Here are a small network's activations along a few directions, averaged over the inputs that share one value of a field.
Related values have similar rows: they may be neighbours, one step apart, or belong to one group.
(in the rows, 128 means zero)

KIG, 10 values:
gakob: [203 179 224 156 169 148 120 135 128 200 169 194]
digaf: [112 107 134 145 120 112 118 130 123 117  98 124]
dazo: [124 137 128 176 131 146 129 154 109 154 114 123]
gome: [115 125  88 105 110 121 112 134 113  84 111 105]
repav: [ 91  92  47 104 134 109 155 101 118  70 106  83]
rosaf: [162 152 177 150 157 144 118 167 120 150 108 131]
pas: [182 159 172 174 139 158 134 160 144 202 151 158]
vemin: [194 185 244 147 149 167 107 161 129 222 187 190]
kobog: [ 19  60  13  56  80  95 164  52 156  40 141  79]
duk: [ 80  84  53  68  92  79 121  85 140  42  96  93]
The values of KIG form a line.
Going along KIG from vemin by way of its neighbour gakob, in what order are digaf, gome, rosaf, duk met? -> rosaf, digaf, gome, duk
Fewest steps between repav and pas? -> 5

ROKOR, 9 values:
nol: [ 76  71  55  68 103 104 127 113  79  57 102  63]
ruzug: [ 76  70  34 122 100  97 164  81 141  39  80  90]
nomu: [ 53 107  36  68 108  92 138  71 162  78 135  96]
burid: [159 152 190 107 169 147 131 122 127 155 192 166]
kasot: [169 161 190 156 142 139  99 169 114 134  93 145]
letor: [186 131 152 213 153 127 123 176  88 153  38 119]
rukil: [129 161 174 112 112 158 148  95 163 206 214 175]
bop: [145 130 173 123 117 153 122 157 171 186 200 153]
kese: [160 169 148 183 148 137 100 168 108 144  98 144]
The values of ROKOR form 3 separate groups.
List the group mates of letor, in the order listed. -> kasot, kese
List the group mates of nol, in the order listed. -> ruzug, nomu

VUKIG, 15 values:
neped: [153 185 207 166 144 147 147 118 182 168 188 209]
vubi: [165 128 180 116  95 156 124 139 220 162 231 180]
zapu: [ 54 128  62  71  55 159 206  12 194 115 149 143]
zim: [ 47  95  13 103  86 100 186  23 133  73 142  87]
nor: [144 144 153 125 133 123  81 146  79  79  21 124]
feli: [104 115  58  32 178  71 120 114 114  97 134  70]
vig: [174 197 208 171 143 152 101 154 109 234 197 144]
geluv: [178 141 191  85 214 147 125 130  82 185 195 141]
bodi: [147 153 140 237 114 170 155 171 172 176  65 139]
gop: [192 119 108 205 167 132  96 225  35 146  96 109]
tabev: [ 72  66  30  95 153 113 156 125 128  26 122  95]
vit: [146 185 150 191 113 116 101 129 151  83  36 173]
sevo: [ 55  47  59  79  77  94 109 130  99  27  60  41]
gok: [109 104 187  43 133  99  76 114  93 171 230 143]
ran: [180 112 174 200 117 142 138 190 130 179  55 122]
The values of VUKIG form 3 separate groups.
List the group mates of ran, in the order listed. -> nor, bodi, gop, vit
List the group mates of geluv, in the order listed. -> neped, vubi, vig, gok
